A small network was shown many inputs. Here are its activations along a few directions, one row for each input.
In each table, some parts of the input vary, and every possible input appears once, in random order.
A made-up example of a description, with smaller parts first: values(2) and (point or line(9) or (line(4) and ring(5))).
Shared parts are said once, and a part with two or three values counts as separate values.

Other details of the inputs shift rows strongly along two fixed directions, in all tables alike. That doesn't count.

Table:
R1: [ 14  -2  -5  -4   2   3  -7 -20   6  18  -8]
R2: [  6   2  -7  -6   2   5  -9 -20   6   8   1]
R3: [ 19  -5  -6 -13 -11   2  -6 -19   5  12  -2]
R4: [ 16  -2  -7  -7   2  11 -10 -27  -6  29  -1]
R5: [ -7   4   1   3  24  21  -8   5 -35  11  29]
R6: [-11   0   4   1 -17 -24  13   8  41 -26 -33]
R7: [ -1  -3  -7 -10   1   7  -7 -22   5   9  -7]
R8: [  4   6   9   7  12   5   1  19 -25  -1  29]
R9: [ -8   4   7  23   7  -5  10  38 -14 -19  15]
R10: [ -9   6   2   7  24  13  -4  11 -25   2  23]
R11: [ 15  -2  -5  -7  -5   3  -6 -23   3  19 -11]
R12: [ 24  -2  -4 -22  -5   7  -9 -25  -3  20  10]
R13: [ 24  -6  -5 -19  -9   9 -11 -25  -4  20   7]
R14: [  6   3   9   5   9  18  -6  10 -38  11  36]
R15: [  2   2   2   5  -1 -10   6  12   5 -10   2]
R16: [  7  -1  -1 -11   8   0  -2 -18   6  16  -9]
R17: [-33   5   0  27   7 -16  15  33  16 -33 -18]
R18: [  7  -6   3 -17 -15   5  -5 -20   4   9  -6]
R19: [-3  1  4  7 -8 -2  2  9  2 -8  1]
R20: [-18   0   8  20   6  -5  14  38 -17 -20  11]
R21: [ -1  -1   3   2   7   4   2   0 -11  10  -2]
R22: [ 14  -6   3 -25  -9   9  -8 -26  -3  17   3]
R23: [  4  -1 -10  -3  -5   8 -10 -21   5  11  -5]
R24: [  0  -9  -7 -15 -26 -22   8 -17  44 -10 -41]
R25: [ -9  -5 -14  -6 -20 -14  -2 -22  43  -7 -46]
R26: [  9  -7  -3 -19  -9   0  -1 -17   3  10  -5]
R27: [  7  -8   0 -17 -15   1  -3 -18   4   9  -7]
R28: [ 17  -5   2 -27  -7   6  -8 -26  -2  17   5]
R29: [  8  -9  -5 -17 -12   3  -3 -18   1  12  -7]
R30: [ 18  -5  -1 -27  -4   6  -7 -24  -5  18   7]
R31: [-12   4  -1  10  19  16  -6  10 -29   5  19]
R32: [-12   3  -6  18  -1  -9   2  10  20 -17 -17]
R33: [  4   8  11   5  11   9   0  15 -25   0  30]
R34: [-27   7   2  25  21   0   7  34 -12 -19   6]
R35: [-19   9  -1  30  19   2   2  35 -12 -17  12]
R36: [-12   4  14  11  12   7   8  29 -25 -11  22]
R37: [-21   2   1  29  -5 -21  19  41  12 -32 -11]
R38: [ -5  -4  -3   7 -23 -22   9   5  30 -18 -28]
R39: [-11   3   8  21  -3 -13  11  32   7 -26  -2]
R40: [-13  -5  -2   6 -12 -16  12  13  19 -18 -22]
R41: [ 12  -5  -3 -22  -5   0  -2 -18   4  10  -2]
R42: [ 10  -3   0 -14   0   1  -2 -21   3  17 -10]
R43: [ 14  -5  -7 -11 -14   3  -5 -17   2  14  -3]
R44: [  6   3  -8  -6   3   5 -11 -19   7   9  -1]
R45: [  7  -1  -2 -10 -25 -21   4 -16  45 -11 -32]
R46: [  1   6  -2  10  23  23 -13   6 -36  12  34]
R47: [-16  -7  -3   6 -24 -28  16  10  41 -26 -42]
R48: [-21   2   7  18   0 -23  20  38  16 -34 -13]
R49: [  4   0 -11  -4  -4   8 -13 -21   5  12  -5]
R50: [ -7   0  -1   8 -18 -30  15  12  42 -28 -32]
R51: [ 25  -6  -4 -20 -10   8 -12 -26  -4  20   7]
R52: [  1   1  11  -1  11  21  -4   9 -40  10  34]
R53: [-8  3 -5 15  7  2 -2  8  2 -8  1]
R54: [-13   4   5  26   5  -4  11  38 -18 -16  16]
R55: [ 18  -1  -3  -7  -1   2  -6 -19   4  16  -8]
R56: [ -5   9   0  12  21  12  -6  11 -22   2  24]
R57: [ 19   1   2 -17  -7   6  -8 -21  -1  13  10]
R58: [-17   8  -1  27  20  11  -2  29 -26  -6  22]
R59: [ 19   1  -3 -11   7   7  -8 -26  -2  25   2]
R60: [  9  -7  -1 -19 -11  -1  -1 -18   5   9  -6]
R61: [ -8   2   1   5  22  24  -8   3 -40  13  30]
R62: [  5   2   8   8   9   8  -1  17 -26   0  27]
R63: [ 13  -7   1 -21 -11  10  -9 -25  -7  18   3]
R64: [  9  -6   2 -19 -10   1  -2 -16   3   8  -3]
R65: [-16   5  10  12   2 -12  14  28  10 -27  -4]
R66: [-31   7   0  26  12 -17  13  34  17 -33 -15]
R67: [ 19  -7  -2 -29  -4   7  -8 -29  -3  21   6]
R68: [  4  -4  -4  -8 -31 -15   1 -18  40  -8 -34]
R69: [-16   3  -8  18  -5  -9   2   8  19 -15 -19]
R70: [  3   5  10   8  10  12  -2  17 -27   0  30]
R71: [ -8   6   3   6  24  14  -3   9 -27   2  24]
R72: [ -2  -4  -9  -9  -3   8  -9 -23   4  10  -9]
R73: [-16  -2  -3  10  -7 -26  15   5  41 -16 -45]
R74: [-2 -1  2  7 -9 -6  4 10  1 -8  0]
R75: [-13   7  -5  15   2 -12   4  10  22 -19 -15]
R76: [-10   6  11  22   7   0   8  35 -13 -19  16]
R77: [ -4  -5   2  -3  -9 -11   8   5  12 -10 -12]
R78: [ -8   2   4  13  22  12   2  13 -29  12  15]
R79: [ -9   7   2   8  25  13  -5  13 -25   1  23]
R80: [ 17  -2   1 -21   6   6  -6 -27  -4  24   0]
R81: [ -4   2  12   2  12  12   2  16 -28   0  27]
R82: [ 10  -3   3 -19  -7   0  -3 -17   7   6  -3]
R83: [ 17  -1  -4 -14  -7  -1  -4 -16   6  10   0]
R84: [ -4   4   1  13   0 -20  11  11  24 -14 -22]
Each input here is: ring(6) and (values(2) or line(4) or line(8)).
Question: Changing only the ring(6) part turns R43 into R3. The same change can be made to R54. Which row results?
Answer: R51
Question: Changing only the ring(6) part turns R58 into R35. The same change can be made to R38. Which row results?
Answer: R9
Question: Changing only the ring(6) part turns R10 into R72. The same change can be made to R66. Which row results?
Answer: R31
Question: Which other rows does R24 become when the line(8) part takes its other values? List them by row number.
Answer: R22, R26, R36, R60, R64, R77, R81
Question: Which other rows does R82 become when the line(8) part takes its other values? List them by row number.
Answer: R6, R28, R30, R41, R48, R65, R67
Question: Start at R58 and move only the line(4) part, one step at a time. The first step leads to R49. Which rows follow, in order?
Answer: R69, R23
Question: Which other rows does R34 become when the line(4) part takes its other values? List them by row number.
Answer: R5, R7, R17

Table:
R85: [ 14  -2  -5 -10 -11   6 -13 -24   5  13   0]
R86: [  9   0  -8  -3  -6   5  -9 -19   6  14  -7]
R87: [ 14   4  -6  -3  -3   0  -9 -18   8   8  -2]
R88: [ 18  -2   2 -23   4  32 -20 -22 -43  28  41]
R89: [ 22  -2  -1 -12  -7  -4  -3 -15   7  10  -1]
R90: [ -4   0  -7  10  -7  -5   0   0  14  -3 -14]
R91: [ -4   4  -7  12  -3  -8   1   2  16  -4 -15]
R92: [ 14   0   6  -5   4  12  -4   5 -29  13  29]
R93: [-35   4   4  39  17  -7  16  51  -8 -30  -1]
R94: [ 2  2 -1 -9  3 -4  1 -9 13 -1 -6]
R95: [ -9  -4  -2  -7  -2  -2   0  -7   7   0 -13]
R96: [  6  -3   6  -5  -4 -11   9   0  11   0 -11]
R97: [  1  -2  -1 -15  -5   1  -2 -13   8   2  -5]
R98: [  8  -1  -2 -14  -9   4  -8 -17   8   4   0]
R99: [  8   1  -2  -9  -4  -1  -5 -12  10   0  -3]
R100: [ 26   0   4 -13   9  18 -10  -8 -35  25  36]
R101: [ -3  -2  -2  -8   2  -2  -1 -12   8   5 -11]
R102: [-2  1  0 -7  0 -6  2 -5 15 -5 -9]
R103: [ -6   3   3  16   5   7  -1  18 -18  -6  19]
R104: [-21   8   3  29  21  -4   9  34 -10 -15   2]
R105: [  1   8   3   7  16   5  -1  14 -15  -4  21]
R106: [ -7  -3  -2  -6   0  -4   1  -8   9   0 -13]
R107: [  4  -1   2   3 -11 -14   7  10  15 -11 -10]
R108: [  1  -7   6  -9 -15  -7   9  -3   5  -2 -12]
R109: [  1   0  13   3  10   5   8  19 -26   3  20]
R110: [  2  -6  -9  -1 -12   5  -6 -14   4   7  -7]
R111: [ -6   4  -5   9   6  -9   4   0  17  -4 -19]
R112: [-19   4   8  11  12   3   7  28 -17 -16  16]
R113: [  2  -4  -7  -7  -1   5  -7 -17   4  11 -11]
R114: [ -1   0   2   7   2  14  -6   6 -25   2  25]
R115: [  6  -6   6 -12 -11  -4   6  -7   4   5  -7]
R116: [ 6  1 -3  2 -8 -1 -6 -9 10  1 -5]
R117: [ -9   5   8   5  15   6   3  17 -16  -6  18]
R118: [ -8  -3  -1 -10 -10  -2   2  -5   8  -7  -9]
R119: [-16  -4  -2  -1  -6  -7   6   1   9 -10 -18]
R120: [ 15  -1   5  -8   2  14  -6   1 -33  16  33]
R121: [ -8   3   0   7  -6 -12   5  10  21 -21 -13]
R122: [ 10   1  10   0  17   6   6   9 -23  10  22]
R123: [  2  -1  -1  -9 -11   1  -5  -8   8  -3  -2]
R124: [-23   5   1  35  10  -2  10  40 -11 -21   7]
R125: [-10   0  -2   2   5 -10   5   1  15  -6 -15]
R126: [-12  -6  -6   4  -6  -2   2  -1   8  -5 -17]
R127: [ 15   3  -9  -5   0   4 -10 -24   7  18  -5]
R128: [ 11  -5   5 -13  -8  -5   5 -11   7   8  -9]
R129: [-10   1  -4  10   2  -7   3   5  14  -7 -20]
R130: [ -2   0   8   8   0   4   5  24 -24  -6  23]
R131: [ -4   4  -3  15  -6 -14   3   7  21 -16 -14]
R132: [  2   0  -3  -8   7  -2  -1 -15  10   8  -9]
Question: Changing only one part turns R89 into R130. The same change can be made to R132. Which row results?
Answer: R119
Question: What is each input in this table made of?
Answer: line(6) and (values(2) or ring(6))
Question: Which other rows does R103 become when the line(6) part takes its other values? List them by row number.
Answer: R85, R87, R114, R116, R131
Question: Which other rows does R108 become when the values(2) part takes its other values? List them by row number.
Answer: R130
Question: Which other rows agree with R96 in the line(6) part? List them by row number.
Answer: R91, R99, R100, R102, R104, R125, R131
Question: Which other rows does R92 become when the values(2) part takes its other values? List them by row number.
Answer: R109
Question: Which other rows does R101 become when the ring(6) part takes its other values? List them by row number.
Answer: R86, R116, R117, R121, R129

Table:
R133: [  0   3  -4  16 -11 -16   3   9  26 -18 -16]
R134: [  4  -6   1 -23  -8  -9   4 -22  22   3 -22]
R135: [ 28   6   0 -12  19  28 -20 -22 -36  35  39]
R136: [-14   3  15  19   7  -1  14  45 -27 -20  27]
R137: [ -6  -1 -12   6  -3 -12   0 -12  31  -2 -35]
R138: [-14  -5  -1 -16   8  24 -11 -13 -29  14  14]
R139: [ 10  -6   6 -14  -7   1   1  -4  -6   5   7]
R140: [-12   3  11   6  10 -10  16  26  -1 -17   2]
R141: [ 15  -5   5 -29  15  25 -11 -27 -36  36  26]
R142: [ 19   0  -9  -4 -17   0 -11 -20  11   9  -2]
R143: [ -4   0 -10   5  -7 -14   1 -11  36  -5 -34]
R144: [-22  -1 -18   9 -12  -7  -4 -10  35 -15 -36]
R145: [-31   6  14  24  35   5  17  49 -40 -13  23]
R146: [ -3   3  -8   8  -8 -18   3  -5  39 -12 -31]
R147: [ 13  -7   1 -26 -17  -9   1 -23  21   6 -17]
R148: [ 9  6 -2  9  8  2 -5  6 -7  2 12]
R149: [-19  11   7  49   6  -7  12  60 -15 -35  20]
R150: [ 26  -9   4 -29 -17  19 -12 -26 -23  25  23]
Question: Changing only one part turns R148 into R147. The same change can be made to R135. Which row results?
Answer: R140
Question: What is each input in this table made of?
Answer: values(2) and (point or line(8))
